A small network was shown many inputs. Here are its activations along a few directions, one row for each input.
Each table varies a few parts of the input and shows all the possible inputs, shuffled.
Descriptions start from the smaller parts, as in this example, which fits no table here: ring(8) and (point or (values(2) and line(4)) or line(11)).
Shared parts are said once, and a part with two or three values counts as separate values.

Other details of the inputs shift rows strongly along two fixed directions, in all tables alike. That doesn't count.

Table:
r1: [  5 -14 -58  19  60  46 -53 -19  40  12 -17]
r2: [-12  38  28 -44  14 -44  54  -9 -30   1  33]
r3: [ -8  42  23 -45  16 -53  46 -14 -30  -4  33]
r4: [  2   0   6  47 -41 -18   9  26  22 -13 -22]
r5: [  8 -19  18  43 -40  -6  14  36   4   3 -19]
r6: [  3 -13  15  42 -48   3  17  26  12  -6 -18]
r7: [  8 -21 -54  15  69  36 -56 -11  32  20 -15]
r8: [ -5  41  17 -51   7 -46  42 -28 -22 -20  31]
r9: [ 28 -19  13  28 -50   3  -8  12   4 -28 -32]
r10: [ 15 -25  22  33 -53  16  10  17   1 -11 -18]
r11: [ 23 -25  23  32 -52  11  -3  12   1 -25 -24]
r12: [ 27 -31  25  29 -42   1  -6  22  -5 -16 -24]
r13: [ 20 -32  25  35 -46   7   6  26  -6  -2 -16]
r14: [-65  35 -43 -89  91  15 -35 -46 -26  48  52]
r15: [ 17 -29 -37   5  57  58 -56 -15  24  29 -16]
r16: [-15  45  26 -45   7 -34  58 -19 -24  -7  34]
r17: [  0  35  19 -48  13 -56  39 -17 -29 -12  29]
r18: [-51  -7 -67  -6  38  61 -76   1  33  30   7]
Description of these inputs: values(2) and (point or ring(8)).
The inputs of r12 and r11 match in every part but the values(2) part. If r2 is changed in the same way as r12 into r11, which row does it become?
> r16

Table:
r19: [ -7   4   7 -17  13  11  -3 -21  -7  14   5]
r20: [ 2  7  8 -6 16 12 15 -6  6 13 10]
r21: [ -6   7  36  47 -90 -76  44  47  -7 -33 -16]
r22: [ -6  -9   2   8 -21  14  -2   1  -1  -3  -1]
r23: [ -9   3  -8 -13   8  18  -4 -19  -1   0   9]
r24: [ -2  12   4 -23  18  12  -6 -18   1  10   5]
r25: [ -1   8   0 -16  16   3  -5 -24  -2   3   0]
r26: [ 6 -1 -2 -4 22 -4  9 -8 -3  5 10]
r27: [ 14   0   9  20 -15  -5  12  10  15 -10 -11]
r28: [  2   5  -8 -19  28   5  -1  -6  -8   8  11]
r29: [  2 -10  -3   3 -17   1  -8  15  -3 -11   1]
r30: [-17  19  28   2 -63 -68  24  18 -20 -19  -7]
r31: [ 5 -4  5  2  8 -5 14 -1 -5  5  8]
r32: [ -4   3   2  -7  12  14   8 -15  -7  12   5]
r33: [ -1   2   4 -22  16   4  -8  -5 -10  11   9]
r34: [  2   2   0 -14  16   5   4   0 -11   9  10]
r35: [ 2 -1  7  0 12  3 15 -6 -3 10 10]
r36: [ -1   6 -15 -19  17   0  -8 -19  -4 -11  10]
r37: [ 21 -30 -22  61  -3  20 -29  28  47  -1 -36]
r38: [  6   8 -13 -13  27  -3  -1 -20  -3  -3   2]
r39: [ -2   8   5 -13  11  14   9  -8  -4  12   7]
r40: [ -4   4   7 -21  14   9  -6  -7  -8  15   9]
r41: [ -3  -1   0  -8  14   9   6 -10 -12  12   7]
r42: [-24  20  24   0 -72 -56  30  36 -21 -38   5]
r43: [ -9   1  -3 -22   7  16  -3  -4  -8   6  18]
r44: [  4   2  -8  -9  20  -3   1 -12  -9   1   4]
r45: [ -6  -3 -11 -16  11   6  -8 -10 -11  -2  14]
r46: [  8  13 -11 -19  28  -1  -1 -13  -1  -3   5]
r47: [ 13 -32 -22  51  -6  20 -46  13  34   1 -41]
r48: [-15  17  25  16 -66 -66  37  28 -22 -26  -7]
r49: [ 12   5  -5  -1  18 -10   8 -12   6  -7   2]
r50: [  8   2  -4  -4  23  -6   8 -10   1   1   8]
r51: [ 11 -29 -12  52 -18  29 -41  22  38   4 -42]
r52: [ -6   1   5 -18  15   7  -5 -16 -12  15   7]
r53: [ -8  -5  -9 -16  10  10  -6  -8 -12   3  16]
r54: [  1   2  -4 -17  20  -4 -11 -17  -8   3   3]
r55: [ -4   8   9 -20  10  13  -3 -12  -3  14   5]
r56: [-17  22  29  -7 -57 -62  23  25 -16 -20  -5]
r57: [ -4   8   3 -17  16   9  -4 -25  -3   9   2]
r58: [ 8  2  1 -6 19 -3  9  2  1  4 10]
r59: [ -3  -2   2 -16  15   2  -8 -12 -13  11   6]
r60: [ -4 -14   3   9 -25   7  -3   9  -7  -5  -1]
r61: [  1  11 -14 -26  20   3  -9 -13  -1 -10  13]
r62: [  5   8  -2  -4  23   3  12 -19   8   3   6]
r63: [  0  -1  -1 -15  16  -2 -11 -13 -10   6   3]
r64: [ -2   5 -11 -24  16   6  -9  -7  -5  -4  15]
r65: [-26  17  19   7 -69 -56  25  26 -22 -34   5]
r66: [ 6 -1  6 -3 11 -1 13  6 -1  7 10]
r67: [ -4   5  -8 -12   4   9  -3 -17  -2  -8   7]
r68: [ 13 -29 -12  62 -11  34 -21  26  46  10 -34]
r69: [10  4  0 -5 17 -6  9  1  4 -1  7]
r70: [ -3   9  -6 -17   5  10  -3 -10   2  -8   9]
r71: [ -6  -1  -6 -21   8  11  -5  -1  -9   3  18]
r72: [  9 -35  -8  67 -16  33 -17  22  38  14 -32]
r73: [ -6   8  -3 -18   3  16  -2 -10   1  -2  10]
r74: [  3   6   2  -2  19   8  13 -18   7   7   6]
r75: [ 16 -30 -18  51 -15  18 -46  25  38  -2 -43]
r76: [ 10 -39 -24  58  -6  27 -35  24  25  10 -35]
r77: [  3   6   0 -21  17  -3 -11  -8  -4   2   4]
r78: [  3   7  -4  -6  15   5   5 -18  -2   1   0]
r79: [ 3  3  8 -7 14  5 15  1  0 11 13]
r80: [ -1   3   3 -13  12  10   7  -2  -9  11   9]
r81: [ -9   4  -2 -18   4  21  -2  -7  -2   6  13]
r82: [  5   7  -7 -17  24   1   0  -7  -5   2   7]
r83: [ 13 -27 -18  56 -13  32 -30  24  38   4 -39]
r84: [-12  23  31   9 -53 -64  47  34 -11 -23   4]
r85: [  5  -3   6  15 -14   3   8  -2   0  -4 -12]
r86: [  0  -3  -3  -8  15   4   3  -7 -13   9   7]
r87: [-16  23  24   2 -54 -58  37  31 -18 -24  -1]
r88: [  7 -40 -24  56 -26  23 -39  27  27  -7 -33]
r89: [  7  -7   7   2 -11  -7 -10  11  -4  -3  -8]
r90: [  0  12  -1 -15  18  13   6 -14   0   7   5]
The inputs of r36 and r61 match in every part but one. If r74 is changed in the same way as r36 into r61, which row does it become?
> r68
The inputs of r90 and r85 match in every part but one. If r20 is changed in the same way as r90 into r85, which row does it become?
> r72
Describe the family of inputs behind these rows.
> values(2) and line(4) and (point or ring(8))
Change only the values(2) part in r51. List by row number the other rows that result.
> r25
Which other rows agree with r36 in the values(2) part and the line(4) part? List them by row number.
> r22, r23, r45, r53, r60, r65, r67, r88
Start at r49 and move only the line(4) part, one step at a time. The first step leads to r38. Which rows follow, in order?
> r47, r36
Change only the ring(8) part in r77. List by row number the other rows that result.
> r24, r33, r40, r51, r55, r75, r89
Which other rows agree with r64 in the values(2) part and the line(4) part? List them by row number.
> r29, r42, r43, r61, r70, r71, r73, r81
Change only the ring(8) part in r90. List by row number the other rows that result.
> r28, r34, r39, r46, r80, r82, r83
Change only the values(2) part in r37. List by row number the other rows that result.
> r49
Change only the line(4) part in r84. List by row number the other rows that result.
> r42, r56, r87
